A small network was trained on invented records. Each row is its activation on one of them, seen along a few directions.
After each row come some of the record's fields: Ritog, Dok, Rofo, Zos, Kom, Dupep.
A field that a record lacks is written missing.
Other fields move the rows too, some of them a lot.
In the rows, 500 means zero.
Random noise pushes rows far along 7 fixed directions. That doesn't count. These rows show it; they differ only by the noise:
502 506 489 555 593 543 610 416 594 529 465 518 422 392 428 545 377 583 536 631 554 491 610 563 468 532 471
460 493 406 569 536 500 719 323 575 517 490 552 363 368 388 559 261 595 547 722 555 445 667 490 444 534 342
462 559 434 493 611 490 530 495 640 613 424 520 370 379 442 513 407 606 528 600 548 523 537 600 485 518 454
402 396 435 267 535 274 305 648 363 706 574 423 677 507 604 458 746 406 349 231 539 473 407 413 615 445 635
485 474 502 443 514 359 532 504 428 592 594 548 632 514 594 560 580 454 433 370 645 408 654 379 504 481 593
499 355 378 416 588 429 366 547 417 659 471 405 702 525 425 557 595 466 401 367 517 494 325 395 542 485 428
421 351 482 441 503 483 565 290 292 386 552 502 459 514 531 493 549 490 457 607 386 373 605 307 529 356 548
502 527 569 431 641 506 312 601 480 559 426 504 491 532 614 471 739 533 428 380 484 493 467 507 529 384 702
441 367 500 521 565 590 612 324 470 421 492 433 361 352 399 456 394 557 502 709 388 479 562 548 527 487 489

552 560 571 551 630 640 455 442 638 473 399 486 530 501 422 584 457 562 642 625 500 615 502 598 448 525 557 => Ritog=v2, Dok=c1, Rofo=e2, Zos=missing, Kom=w2, Dupep=h2
443 431 543 451 394 544 564 325 343 289 550 447 354 520 545 384 504 481 532 674 268 429 506 461 566 368 564 => Ritog=v1, Dok=missing, Rofo=e1, Zos=missing, Kom=w2, Dupep=h1
564 467 503 518 523 508 383 577 481 556 465 444 650 558 468 523 591 457 460 389 515 541 368 473 491 516 486 => Ritog=v2, Dok=c4, Rofo=e2, Zos=missing, Kom=w3, Dupep=h3
520 586 481 436 464 279 429 614 522 649 530 583 544 528 647 491 589 471 440 325 656 415 574 332 498 473 486 => Ritog=v2, Dok=c4, Rofo=e1, Zos=missing, Kom=w3, Dupep=h3
401 405 451 728 360 461 684 525 470 567 562 469 353 267 395 350 334 483 215 441 539 462 613 483 404 646 246 => Ritog=v2, Dok=c4, Rofo=e1, Zos=missing, Kom=w3, Dupep=h3
377 606 442 407 573 468 495 474 509 490 438 601 171 456 592 423 554 634 485 621 410 445 569 536 523 331 574 => Ritog=v2, Dok=c3, Rofo=e3, Zos=m1, Kom=w1, Dupep=h3
448 434 267 499 545 548 587 541 609 619 440 425 450 404 228 541 265 565 478 585 496 604 305 695 547 632 223 => Ritog=v2, Dok=c4, Rofo=e3, Zos=m2, Kom=w3, Dupep=h3
527 577 658 607 558 640 607 630 677 500 541 501 502 396 467 532 415 522 540 452 629 622 630 855 483 688 680 => Ritog=v3, Dok=missing, Rofo=e2, Zos=missing, Kom=w1, Dupep=h3
657 559 620 612 682 713 251 535 578 425 243 493 400 580 513 476 654 615 516 537 374 529 337 465 450 365 522 => Ritog=v2, Dok=c1, Rofo=e1, Zos=missing, Kom=w2, Dupep=h2
552 411 482 657 515 587 602 491 381 413 462 567 378 520 488 474 522 550 287 440 488 368 529 392 496 435 403 => Ritog=v2, Dok=c2, Rofo=e2, Zos=missing, Kom=w3, Dupep=h3
455 642 634 511 508 489 447 560 572 530 506 576 505 495 627 506 596 482 530 433 583 557 676 538 407 524 691 => Ritog=v2, Dok=c2, Rofo=e2, Zos=missing, Kom=w1, Dupep=h3
516 534 464 458 523 483 380 571 510 554 449 483 514 545 505 480 580 504 489 457 477 534 367 508 517 461 488 => Ritog=v2, Dok=c2, Rofo=e3, Zos=m2, Kom=w3, Dupep=h3
488 396 497 466 465 491 464 392 370 451 533 460 663 588 486 553 538 419 505 502 467 491 502 327 484 458 489 => Ritog=v2, Dok=c1, Rofo=e3, Zos=m2, Kom=w2, Dupep=h2
735 586 583 556 593 497 444 612 673 602 444 520 711 559 506 628 501 502 597 398 716 516 477 517 502 591 510 => Ritog=v2, Dok=c4, Rofo=e2, Zos=missing, Kom=w3, Dupep=h3
594 512 655 619 506 613 615 408 447 324 562 576 616 604 542 620 527 477 548 511 553 467 697 466 441 493 661 => Ritog=v2, Dok=c4, Rofo=e1, Zos=missing, Kom=w3, Dupep=h3
470 532 534 475 365 415 659 437 464 439 658 523 508 491 577 488 432 442 567 534 525 443 635 514 507 537 556 => Ritog=v3, Dok=missing, Rofo=e1, Zos=missing, Kom=w1, Dupep=h1
327 543 438 205 487 351 346 511 484 575 540 471 570 547 564 514 615 432 640 521 430 610 451 527 566 454 677 => Ritog=v2, Dok=c3, Rofo=e2, Zos=missing, Kom=w1, Dupep=h3
356 518 388 319 472 217 522 459 542 632 539 553 264 320 595 362 439 541 494 582 532 409 622 393 594 440 450 => Ritog=v2, Dok=c4, Rofo=e2, Zos=missing, Kom=w3, Dupep=h3
469 676 395 604 611 578 677 466 601 443 401 736 152 488 495 568 394 721 499 640 535 434 648 568 425 414 429 => Ritog=v2, Dok=c4, Rofo=e1, Zos=missing, Kom=w3, Dupep=h3
490 575 566 545 510 501 593 434 608 542 545 535 626 465 470 621 408 479 616 558 643 567 700 541 394 613 564 => Ritog=v2, Dok=c2, Rofo=e2, Zos=missing, Kom=w1, Dupep=h3
555 715 382 536 479 482 420 597 555 555 400 653 543 729 547 642 541 537 567 419 561 505 397 407 377 448 374 => Ritog=v3, Dok=missing, Rofo=e1, Zos=missing, Kom=w1, Dupep=h1
315 382 407 454 434 471 574 442 534 563 567 364 444 264 339 405 313 468 496 618 423 611 485 633 494 655 372 => Ritog=v2, Dok=c2, Rofo=e3, Zos=m1, Kom=w1, Dupep=h3
693 491 532 745 514 643 447 573 479 489 399 511 615 596 449 532 539 502 363 366 540 460 373 394 411 525 315 => Ritog=v2, Dok=c4, Rofo=e3, Zos=m2, Kom=w3, Dupep=h3
343 423 295 313 444 419 596 429 397 486 601 499 502 546 416 553 417 475 546 581 428 517 443 532 596 485 445 => Ritog=v2, Dok=c4, Rofo=e3, Zos=m2, Kom=w3, Dupep=h3
490 462 569 702 523 679 615 422 542 416 418 471 232 332 416 376 373 593 406 646 408 481 568 597 444 521 415 => Ritog=v1, Dok=missing, Rofo=e2, Zos=missing, Kom=w1, Dupep=h1
438 523 496 383 392 387 526 532 425 479 604 498 428 502 615 392 547 463 474 458 456 443 507 527 599 447 583 => Ritog=v1, Dok=missing, Rofo=e3, Zos=m1, Kom=w2, Dupep=h1
411 375 535 290 537 469 451 416 470 486 608 342 661 438 440 508 520 416 651 597 428 634 462 638 613 545 705 => Ritog=v2, Dok=c4, Rofo=e3, Zos=m2, Kom=w3, Dupep=h3
459 413 505 630 448 560 548 612 438 532 546 436 491 429 444 418 489 464 297 349 492 506 448 594 484 601 433 => Ritog=v3, Dok=missing, Rofo=e2, Zos=missing, Kom=w1, Dupep=h1
370 519 497 365 572 534 324 457 473 462 407 497 340 498 543 418 638 547 529 603 321 558 442 486 512 355 608 => Ritog=v2, Dok=c2, Rofo=e3, Zos=m2, Kom=w1, Dupep=h3
367 638 533 382 459 322 485 734 676 690 553 500 311 264 608 325 486 511 457 396 592 569 588 766 579 621 617 => Ritog=v2, Dok=c3, Rofo=e1, Zos=missing, Kom=w1, Dupep=h3
523 667 533 553 489 412 720 656 728 657 641 629 580 428 523 618 341 504 521 360 861 522 783 714 459 712 578 => Ritog=v3, Dok=missing, Rofo=e3, Zos=m1, Kom=w3, Dupep=h3
470 360 396 573 534 409 637 508 438 635 581 519 593 392 421 552 442 494 307 363 665 415 598 405 473 593 369 => Ritog=v2, Dok=c2, Rofo=e2, Zos=missing, Kom=w1, Dupep=h3
485 371 537 409 373 418 469 467 334 456 629 410 682 586 568 466 600 345 468 399 457 459 477 371 552 472 592 => Ritog=v3, Dok=missing, Rofo=e1, Zos=missing, Kom=w3, Dupep=h3
468 409 471 521 535 542 497 557 416 503 511 458 474 479 474 451 559 517 347 396 452 473 433 545 532 477 509 => Ritog=v1, Dok=missing, Rofo=e1, Zos=missing, Kom=w1, Dupep=h1
537 634 433 502 579 521 566 522 594 530 447 606 396 551 500 575 447 612 547 552 572 472 517 585 510 450 482 => Ritog=v1, Dok=missing, Rofo=e3, Zos=m2, Kom=w2, Dupep=h1
372 403 348 280 488 349 422 454 334 571 586 480 726 645 478 619 602 407 512 438 485 513 442 346 545 425 539 => Ritog=v2, Dok=c4, Rofo=e2, Zos=missing, Kom=w3, Dupep=h3
445 497 583 354 380 356 556 496 519 525 646 398 494 381 586 377 450 410 584 537 503 509 573 632 627 561 647 => Ritog=v1, Dok=missing, Rofo=e2, Zos=missing, Kom=w2, Dupep=h1

Here are new rows. What are their fields?
637 463 527 715 531 568 434 526 484 535 387 525 580 536 472 532 547 512 350 382 560 421 478 267 360 501 306 => Ritog=v2, Dok=c2, Rofo=e1, Zos=missing, Kom=w1, Dupep=h3
606 460 523 338 602 427 509 366 438 454 586 536 813 671 542 737 575 458 712 540 607 460 579 388 585 423 720 => Ritog=v2, Dok=c4, Rofo=e2, Zos=missing, Kom=w3, Dupep=h3
495 513 446 641 401 563 482 601 477 481 429 477 304 460 483 343 466 530 360 445 372 477 316 528 468 518 283 => Ritog=v3, Dok=missing, Rofo=e1, Zos=missing, Kom=w1, Dupep=h1
588 481 659 662 511 631 610 502 574 457 559 431 638 427 421 550 415 468 516 500 582 571 611 676 446 654 588 => Ritog=v2, Dok=c4, Rofo=e1, Zos=missing, Kom=w3, Dupep=h3
711 466 701 821 355 550 750 605 476 424 654 545 600 442 574 468 413 422 327 266 712 347 694 499 451 701 442 => Ritog=v3, Dok=missing, Rofo=e1, Zos=missing, Kom=w1, Dupep=h1
452 389 501 434 389 512 685 318 429 346 647 453 539 492 447 516 350 426 626 660 442 500 577 530 566 546 530 => Ritog=v3, Dok=missing, Rofo=e3, Zos=m2, Kom=w3, Dupep=h3
549 574 506 547 398 450 550 532 429 455 533 586 449 598 621 467 549 495 427 411 517 373 536 394 494 420 481 => Ritog=v1, Dok=missing, Rofo=e1, Zos=missing, Kom=w2, Dupep=h1
527 425 405 406 646 411 470 582 528 654 504 485 608 456 458 578 535 537 451 386 619 476 444 506 576 526 493 => Ritog=v2, Dok=c2, Rofo=e1, Zos=missing, Kom=w1, Dupep=h3
502 506 393 368 586 512 469 557 523 519 480 478 474 549 450 535 506 568 553 523 452 524 332 648 626 444 532 => Ritog=v1, Dok=missing, Rofo=e3, Zos=m1, Kom=w2, Dupep=h1
445 287 513 403 312 324 626 492 376 548 770 311 725 362 481 409 412 301 471 399 536 488 490 545 633 691 508 => Ritog=v3, Dok=missing, Rofo=e2, Zos=missing, Kom=w1, Dupep=h1
499 556 619 663 452 548 526 583 497 481 529 556 500 491 569 466 564 470 358 352 566 499 650 501 387 547 567 => Ritog=v2, Dok=c4, Rofo=e1, Zos=missing, Kom=w3, Dupep=h3
458 468 438 472 478 466 510 405 507 532 490 467 574 500 420 560 406 474 565 586 504 542 510 426 468 525 404 => Ritog=v2, Dok=c1, Rofo=e2, Zos=missing, Kom=w2, Dupep=h2
455 613 548 599 468 514 779 491 537 426 612 683 362 471 559 557 397 545 478 511 650 450 825 615 452 556 598 => Ritog=v2, Dok=c4, Rofo=e2, Zos=missing, Kom=w3, Dupep=h3
438 628 432 417 537 434 348 598 550 616 433 567 540 578 548 562 603 510 542 419 535 574 444 478 437 475 522 => Ritog=v2, Dok=c2, Rofo=e2, Zos=missing, Kom=w1, Dupep=h3
437 623 678 440 452 481 553 415 491 356 575 580 363 504 699 446 553 498 604 596 467 469 771 532 501 409 780 => Ritog=v2, Dok=c1, Rofo=e1, Zos=missing, Kom=w2, Dupep=h2
587 513 611 619 587 670 583 654 589 466 519 478 434 408 473 455 476 558 442 417 542 538 463 835 565 625 598 => Ritog=v3, Dok=missing, Rofo=e3, Zos=m2, Kom=w1, Dupep=h1
586 446 747 607 527 636 507 440 394 300 530 541 533 545 625 486 656 474 451 447 475 420 684 407 461 437 726 => Ritog=v2, Dok=c2, Rofo=e1, Zos=missing, Kom=w1, Dupep=h3
517 382 488 681 421 572 579 467 372 400 471 494 331 445 468 359 478 524 262 469 397 377 483 367 475 456 312 => Ritog=v1, Dok=missing, Rofo=e1, Zos=missing, Kom=w3, Dupep=h3
